Here are a small network's activations along a few directions, averaged over the inputs that share one value of a field.
Related values have similar rows: they may be neighbours, one step apart, or belong to one group.
In the rows, zero is written as 500.
Strong random noise was added to every row along 4 fixed directions; ignore it. To show where, here is one row again and again, with new noise each time:
[503 426 493 256 575 447 490 428 493 510 440 258 285 536]
[485 508 375 674 505 489 416 640 456 426 599 564 420 460]
[511 349 250 607 601 467 612 474 333 376 589 420 234 470]
[472 423 435 645 577 520 393 583 527 425 506 494 426 505]
[431 430 670 425 599 546 257 542 722 534 330 367 507 594]
[417 559 501 469 459 485 395 606 540 567 522 464 431 525]


Values of ROFO:
kuran: [411 467 442 644 442 369 555 643 358 504 679 711 524 512]
sem: [496 556 444 370 541 407 563 474 502 587 301 495 412 545]
zeka: [559 722 728 402 475 454 443 366 597 578 526 525 649 447]
zafaz: [585 506 593 243 650 504 588 218 556 592 422 247 368 421]
zuge: [541 399 519 659 636 544 286 590 624 339 426 470 493 491]
kagir: [618 682 644 636 255 582 187 737 619 382 530 738 940 466]
nidiv: [623 451 686 495 601 562 374 490 658 228 307 561 454 496]
zeg: [549 432 579 402 605 391 490 557 539 505 438 450 642 596]
neduz: [324 398 411 960 569 593 746 475 326 568 446 562 538 399]
mak: [414 625 513 506 387 568 351 497 550 432 506 616 653 530]
sud: [501 288 534 445 560 349 508 380 543 447 461 447 373 484]
muged: [371 593 447 425 443 611 712 563 562 689 460 426 519 579]
mamu: [633 460 519 390 623 482 572 296 255 470 495 354 444 405]
gusa: [472 561 368 719 434 649 461 586 282 586 690 635 635 479]
vog: [826 552 313 442 468 421 542 535 402 228 806 672 408 267]
suba: [411 515 453 525 369 626 463 536 396 488 559 594 632 553]
zoz: [590 506 582 436 451 548 486 557 639 539 412 472 692 555]
nevom: [649 404 545 452 486 509 517 502 662 518 550 486 572 490]
sinur: [463 413 487 632 433 480 659 412 518 455 422 611 419 609]
vafo: [289 312 346 597 643 610 791 410 522 534 379 400 286 608]
zilud: [593 483 620 570 591 444 403 337 479 477 478 523 671 447]
ROFO is arranged as a tree with 4 forks.
What is the length, in steps, of the shortest route from mak to nidiv?
Answer: 6
Name the neighbours of mamu, in listed order.
Answer: neduz, gusa, zilud
Name the neighbours of kagir, in listed order.
Answer: suba, zoz
Name the neighbours of zafaz, in listed order.
Answer: zeka
Name the neighbours of sem, in listed order.
Answer: vafo
Name the neighbours of kuran, in listed order.
Answer: zeg, sud

Values of GANO:
rof: [668 530 564 466 392 389 619 492 407 419 662 570 544 350]
dur: [351 694 669 565 354 513 422 654 694 671 387 832 777 611]
togug: [589 751 438 381 252 500 655 637 501 573 603 555 545 443]
mol: [308 469 547 933 459 653 390 464 579 661 495 638 804 608]
bep: [248 429 694 266 441 556 384 459 685 547 284 316 410 703]
losep: [584 626 347 696 535 425 395 620 516 328 638 665 389 369]
tenuz: [550 595 465 157 519 316 595 402 251 655 489 224 220 419]
lepus: [285 177 354 347 547 496 728 384 501 612 478 240 302 742]
ludub: [719 640 502 479 625 588 317 573 363 400 618 563 584 275]
GANO is arranged as a ring.
Name the neighbours of tenuz, in listed order.
Answer: losep, ludub
Name the neighbours of rof, in listed order.
Answer: dur, mol
